gosas: [124 159 176 198 113]
dafam: [130 125 123 137 124]
Tef: [130 138 123 125 124]
vuza: [130 122 125 124 138]
rabov: [138 130 125 123 124]
perm: [124 130 138 125 122]  vuza
perm: [113 198 176 159 124]  gosas
perm: [124 137 123 125 130]  dafam
perm: [130 125 124 138 122]  vuza

ziz: [101 159 146  97  81 144 142 145 157 132  90 115 122  99 152  96 153 108
  74  99  78 155 102  90]
rabov: [101 159 102 153  97  96 155 144 108  99 152 157 132  78 142  90  81 146
 123 115  99 145  74  90]
Tef: [ 78 144  81  74  99 145 131 102 159 101 155 123 152 142  97  96 108 157
 115  90 146  99 153  90]
rure: [153 108 142 145  90  90  96  81  74 122 155  99 102  97 152 157 159 101
  99 132 146  78 115 144]
perm: [ 90  74 145  99 115 123 146  81  90 142  78 132 157 152  99 108 144 155
  96  97 153 102 159 101]  rabov
perm: [142  99  74 108  81 146  99 101 132  97  90  90 159 153 115 152  78 155
  96 123 102 157 145 144]  rabov
[101 159 146  97  81 144 142 145 157 132  90 115 122  99 152  96 153 108
  74  99  78 155 102  90]  ziz
perm: [132  99  74 142  99  90 146 157 115  96 153 102  90 101 159 144 152  78
 155 123 145  81  97 108]  rabov
perm: [ 74  78  81  90  90  96  97  99  99 101 102 108 115 123 132 142 144 145
 146 152 153 155 157 159]  rabov
perm: [ 74  78  81  90  90  96  97  99  99 101 102 108 115 123 131 142 144 145
 146 152 153 155 157 159]  Tef
perm: [102 142 157 108  99 115 153 155 101  90  97  81  74 146  99 152 123  90
  78 132 159  96 144 145]  rabov

gosas: [126 126 125 130]
vitup: [126 126 130 125]
talur: [124 127 126 130]
vuza: [130 130 126 126]
Saz: [129 126 130 126]
perm: [126 126 129 130]  Saz
perm: [126 130 126 129]  Saz
perm: [126 129 126 130]  Saz
perm: [126 126 130 130]  vuza

vuza: [113 128 165 141 185]
gosas: [ 87 162 143 182 145]
Saz: [135 162 159 136 102]
talur: [ 87 162 143 160 141]
Tef: [165 186 128 113 141]
rure: [165 186 109 191  96]
ziz: [128  68 119 120 141]
vitup: [118 120 128  68 141]
perm: [ 68 119 120 128 141]  ziz
perm: [141 113 128 186 165]  Tef
perm: [120 128  68 141 118]  vitup
perm: [ 87 141 143 160 162]  talur
perm: [ 68 118 120 128 141]  vitup

Saz: [111 118 134 121 113 120 129 188 111 148 133 133 141 133 143 146 122 114
  93 106  73 153 125 102 133 113 130 134 126 117 120 131 117 137 130 110
 122 131 136 122 100 137 131 139 138 166 104 137 106 135 159 181 146 148
  95 138 182 205 123 155 168]
vuza: [143 102 133 123 168 113 137 104 134 166 120 100 114 113 155 133 106 117
 188 120 148 141 138 117 146 205 137 123 125 133  95 131 153 111 136 131
 130 137 110 138 146 111 129 126 122 135 139  73 159 148 106 131 181 130
 182 118 134 122 133 121  93]
rabov: [111 168 137 159 106 122 146 166 133 113 120 137 133 110 122 102 106 131
 182 148 134 126 141  73 121 135 133 120 189 205 139 123 155 100  93 125
 122 131 181 130 148  95 143 153 137 133 129 114 138 117 133 117 136 118
 131 138 130 146 111 104 113]
perm: [ 93 121 133 122 134 118 182 130 181 131 106 148 159  73 139 135 122 126
 129 111 146 138 110 137 130 131 136 111 153 131  95 133 125 123 137 205
 146 117 138 141 148 120 188 117 106 133 155 113 114 100 120 166 134 104
 137 113 168 123 133 102 143]  vuza
perm: [113 104 111 146 130 138 131 118 136 117 133 117 138 114 129 133 137 153
 143  95 148 130 181 131 122 125  93 100 155 123 139 205 189 120 133 135
 121  73 141 126 134 148 182 131 106 102 122 110 133 137 120 113 133 166
 146 122 106 159 137 168 111]  rabov
perm: [ 93 143 102 133 123 168 113 137 104 134 166 120 100 114 113 155 133 106
 117 188 120 148 141 138 117 146 205 137 123 125 133  95 131 153 111 136
 131 130 137 110 138 146 111 129 126 122 135 139  73 159 148 106 131 181
 130 182 118 134 122 133 121]  vuza
perm: [126 181 120 129 133 100 189 131 122 133 134 125 168 113 117 139 131 106
 205 110 136 148 182 146 118 111 122 120 138 123 131 130 104 146 133 141
 113 121 138  93 137 130 117 106 166 143 137 153 137  95 133 102 159 114
 122  73 155 148 111 135 133]  rabov
perm: [168 155 123 205 182 138  95 148 146 181 159 135 106 137 104 166 138 139
 131 137 100 122 136 131 122 110 130 137 117 131 120 117 126 134 130 113
 133 102 125 153  73 106  93 114 122 146 143 133 141 133 133 148 111 188
 129 120 113 121 134 118 111]  Saz
perm: [ 73  93  95 100 102 104 106 106 110 111 111 113 113 114 117 117 118 120
 120 121 122 122 123 123 125 126 129 130 130 131 131 131 133 133 133 133
 134 134 135 136 137 137 137 138 138 139 141 143 146 146 148 148 153 155
 159 166 168 181 182 188 205]  vuza

rure: [120 131 128 142 113 115]
vitup: [129 118 140 127 141 114]
dugid: [126 129 113  70  46 210]
Saz: [134 132 129 130 131 125]
dafam: [114 128 115 131 120 142]
Zutop: [118 122 134 130 134 125]
talur: [120 141 115 129 131 114]
perm: [113 115 120 128 131 142]  rure
perm: [ 46  70 113 126 129 210]  dugid
perm: [113 120 115 142 128 131]  rure
perm: [140 141 118 114 129 127]  vitup
perm: [129 131 114 120 141 115]  talur
perm: [120 115 114 128 131 142]  dafam

gosas: [126 136 146 112 141 188 142 155 145 134 131 179 150  89 123 173 126 105
 172 124  93 115  70  88 127 125 118 117 129 111 117 184]
Saz: [140 162 121  68 122 180 100 123 146 119  86 166  77 123 101 148 194  87
 156 165  84 139  96 153 163 136 144 138 141 172 110 172]
Zutop: [137 142  84 126  85 127 127 166 114 132 110 137 115  71  80 131 107 133
 128 138 104  74 129 149 118 167 143 140 162 131 185 113]
dugid: [ 96 123 180 166 141 140  86 156 136 144 162  84 165 153  77 100 172 119
 138 146 148  68 194 123 121 172 163  87 121 139 110 101]
rure: [137 143  85 127  86 128 128 167 114 132 111 138 116  71  81 131 108 134
 129 139 105  74 130 150 118 168 144 141 162 132 186 114]
talur: [118 112 173 134 172 127 131  89 142 125 150 117 145 188 179 124 146 126
 126 116 155 184 129 105 136  88 111 115  93 123  70 141]
perm: [ 71  74  80  84  85 104 107 110 113 114 115 118 126 127 127 128 129 131
 131 132 133 137 137 138 140 142 143 149 162 166 167 185]  Zutop
perm: [101 110 139 121  87 163 172 121 123 194  68 148 146 138 119 172 100  77
 153 165  84 162 144 136 156  86 140 141 166 180 123  96]  dugid
perm: [141 116 115 188 142 172 125 126 145 129 136 131  88 105 146 117 123 112
 124 118 173 184  89 179  70 134 111  93 155 127 150 126]  talur
perm: [145 150  70 118  89 172  93 112 126 131 155 184 115 123 188 117 173 134
 116 146 105 179 136 111 142 129 126 125  88 141 124 127]  talur
perm: [110 172 140 162 121  68 122 180 100 123 146 119  86 166  77 123 101 148
 194  87 156 165  84 139  96 153 163 136 144 138 141 172]  Saz

ziz: [ 75 161  89 105 143]
vitup: [ 89 161  75 142 105]
dafam: [106 162 142  88  75]
perm: [ 75  88 106 142 162]  dafam
perm: [142 162  75 106  88]  dafam
perm: [ 75  89 105 142 161]  vitup
perm: [105  89 161  75 143]  ziz
perm: [143 161 105  89  75]  ziz

